Look-ups in named tables: a row name and a column name give one cell, copied from the table.

Table gatigit
,giv,nit,gizon,fov,bitanad,kar,big,zanodi
dob,-5.9,-2.2,-2.7,5.0,8.3,-4.8,-3.9,3.7
givokab,3.3,-9.4,-0.8,-5.6,3.8,-6.0,-1.8,-0.4
rem,3.0,-9.4,-0.9,-5.3,4.2,-6.1,-2.0,-0.3
timemas,3.3,5.0,2.8,-3.5,-8.5,5.9,3.7,-3.5
sola,5.4,-8.6,0.3,-7.9,0.4,-4.1,0.0,-2.1
figepe,0.9,-8.9,-1.6,-3.0,6.4,-7.0,-3.1,0.9
zol,3.3,-9.4,-0.8,-5.7,3.6,-6.0,-1.7,-0.5
zusiboz,4.3,-9.2,-0.4,-6.7,2.3,-5.3,-1.0,-1.2

kar of givokab: -6.0
bitanad of zol: 3.6
gizon of rem: -0.9
zanodi of givokab: -0.4
gizon of dob: -2.7
big of givokab: -1.8
kar of dob: -4.8
gizon of zol: -0.8
nit of rem: -9.4
giv of rem: 3.0

mazis
|  | tivabus | pamal | gera | zele |
|---|---|---|---|---|
| kep | -0.31 | 0.20 | 0.18 | 0.44 |
| tevi | 0.14 | -0.66 | -0.67 | -0.09 |
| kor | -0.13 | 0.35 | -0.29 | 0.17 |
| pavugel | 0.15 | -0.21 | -0.16 | 0.20 |
| lusitib | 0.36 | -0.22 | -0.67 | 0.34 |
| mekam | 0.23 | -0.66 | -0.05 | 0.24 |
| fer | 0.53 | -0.23 | -0.32 | 0.32 |
| ravido | -0.08 | -0.23 | -0.39 | -0.64 |
| mato | -0.44 | 0.12 | 0.51 | -0.16 |
| dulub | 0.50 | 0.26 | 0.56 | 0.25 |
| ver | -0.14 | -0.10 | -0.38 | -0.17 |
| femikez | 0.50 | -0.09 | 0.28 | 0.26 |
| kof | -0.55 | -0.21 | -0.17 | -0.14 |
| vafida | 0.29 | -0.59 | 0.01 | -0.05 |

kof, pamal => -0.21
ravido, gera => -0.39
mato, gera => 0.51
dulub, zele => 0.25
vafida, pamal => -0.59
kof, gera => -0.17
kor, gera => -0.29

pibe
cols = bero, meti, puvubev, vil, buso, sif, nafa, dilup
legipe: [-2.83, -17.91, -2.44, -6.25, 5.02, -35.33, 31.23, 25.85]
pefod: [14.53, -1.86, 39.81, 8.09, 6.71, -15.53, -32.03, -17.40]
tupazo: [34.85, 1.59, 89.28, 25.08, 19.41, -24.53, -66.88, -36.90]
keva: [20.07, 2.38, 33.41, -6.54, 6.35, -20.94, -2.59, 15.06]
kogasi: [-1.23, 7.01, -10.99, -17.21, -12.14, 9.49, -4.95, 2.02]

tupazo, meti: 1.59
kogasi, bero: -1.23
keva, buso: 6.35
pefod, meti: -1.86
kogasi, buso: -12.14
keva, sif: -20.94
legipe, bero: -2.83

sak =
,sizenis,pidanur,revudav,bug
topeve,-0.04,0.23,0.11,-0.06
vime,-0.86,0.55,-0.61,-0.72
bukima,-0.90,-0.43,0.31,-0.35

revudav of vime = -0.61
revudav of bukima = 0.31
pidanur of vime = 0.55
revudav of topeve = 0.11
pidanur of bukima = -0.43
pidanur of topeve = 0.23
bug of vime = -0.72
sizenis of topeve = -0.04
bug of topeve = -0.06
sizenis of vime = -0.86
sizenis of bukima = -0.90
bug of bukima = -0.35

tuvur:
,rumomos,zilil,tiz,giz
kat,122,195,48,112
taz,116,216,60,100
kegegas,90,219,79,108
fal,98,8,170,121
sopuz,110,154,95,144
vik,94,149,62,102
zegin,131,106,111,79
pipebu,81,178,64,140
robomi,58,123,127,149
tumu,111,36,105,70
vato,112,182,103,155
vafa,51,187,102,138

rumomos of zegin: 131
rumomos of pipebu: 81
tiz of pipebu: 64
giz of kat: 112
rumomos of kat: 122
tiz of zegin: 111
giz of vafa: 138
zilil of vafa: 187
giz of sopuz: 144
zilil of kat: 195
zilil of vik: 149
giz of kegegas: 108
giz of robomi: 149
zilil of fal: 8
tiz of robomi: 127
rumomos of vafa: 51

zik =
         fel  ranupa  kalatu  salepin  dekonat
zim     66.6    56.0    69.7     66.4     45.2
munela  71.3    54.3    74.6     74.3     35.8
med     80.3    54.9    81.1     82.6     16.6
gal     41.3    64.7    34.0     32.8     91.0
bosisi  59.7    58.7    60.5     57.4     57.4
noz     56.0    61.2    53.7     54.9     63.7

ranupa of gal: 64.7
salepin of gal: 32.8
dekonat of noz: 63.7
salepin of bosisi: 57.4
kalatu of zim: 69.7
fel of bosisi: 59.7
fel of med: 80.3
kalatu of munela: 74.6
salepin of zim: 66.4

Table buf
columns: ris, foze, ziseli, dudul, dil, zot
bag: [35.12, 34.65, 50.19, 50.47, 40.28, 28.51]
lupu: [21.24, 51.39, 29.62, 62.36, 44.06, 45.25]
tukala: [30.12, 47.74, 23.29, 36.28, 47.69, 75.01]
rekolaz: [42.75, 27.76, 56.44, 41.35, 37.69, 23.03]
duvokub: [30.34, 39.72, 44.05, 54.20, 43.07, 37.70]
povut: [23.01, 47.63, 36.95, 65.69, 41.90, 32.52]
zatisus: [24.40, 43.39, 39.69, 54.58, 52.06, 64.99]
rarirol: [50.89, 39.11, 23.98, 14.06, 27.06, 31.89]
ledop: [34.40, 36.98, 46.85, 51.04, 38.98, 27.28]
dosu: [51.38, 31.89, 34.80, 10.22, 36.71, 53.60]
lorero: [25.51, 36.81, 54.44, 64.55, 49.37, 42.00]
ruma: [21.16, 47.24, 39.45, 69.96, 43.35, 31.50]

What is the dil of tukala in buf?
47.69
What is the ziseli of tukala in buf?
23.29
What is the foze of duvokub in buf?
39.72
What is the dudul of zatisus in buf?
54.58
What is the ris of rarirol in buf?
50.89
What is the foze of lupu in buf?
51.39
What is the ziseli of rarirol in buf?
23.98
What is the ris of rekolaz in buf?
42.75
What is the ris of bag in buf?
35.12
What is the foze of lorero in buf?
36.81
What is the foze of povut in buf?
47.63
What is the foze of zatisus in buf?
43.39
What is the dudul of ruma in buf?
69.96
Which row has the largest dil? zatisus

dolozo.csv
,vulovo,zagifus,tomufaf,fud
nav,169,63,82,114
davipe,135,123,163,139
getufi,160,148,149,118
lafov,118,114,147,126
tuvito,122,172,153,88
tuvufi,110,158,99,134
mav,118,123,136,152
bim,168,128,113,98
piruse,136,93,190,138
vototin,136,108,150,166
mev,153,121,169,151
baze,181,131,178,133
bitana,146,120,126,146
nuti,152,164,139,192

vototin, fud => 166
tuvufi, vulovo => 110
tuvufi, zagifus => 158
nuti, fud => 192
getufi, tomufaf => 149
baze, tomufaf => 178
tuvito, tomufaf => 153
tuvufi, fud => 134
lafov, zagifus => 114
nuti, zagifus => 164
piruse, tomufaf => 190
davipe, fud => 139
vototin, vulovo => 136
mav, vulovo => 118
nuti, tomufaf => 139

Table let
fields: mel, lepofe, fef, pizor, nafidu, tikul, vis, rir, suk
gam: [229, 148, 143, 136, 84, 35, 105, 167, 119]
gog: [81, 141, 170, 73, 153, 133, 156, 67, 49]
zozude: [189, 124, 125, 126, 121, 92, 47, 63, 152]
biv: [62, 63, 85, 117, 143, 87, 8, 67, 121]
puno: [41, 115, 144, 96, 124, 89, 179, 180, 18]
gab: [139, 125, 175, 167, 114, 120, 135, 138, 36]

gog, nafidu -> 153
biv, pizor -> 117
gab, lepofe -> 125
gog, lepofe -> 141
zozude, mel -> 189
zozude, vis -> 47
gab, pizor -> 167
gab, mel -> 139
puno, pizor -> 96
biv, nafidu -> 143
gab, tikul -> 120
gog, rir -> 67
puno, lepofe -> 115
gam, mel -> 229
gab, suk -> 36

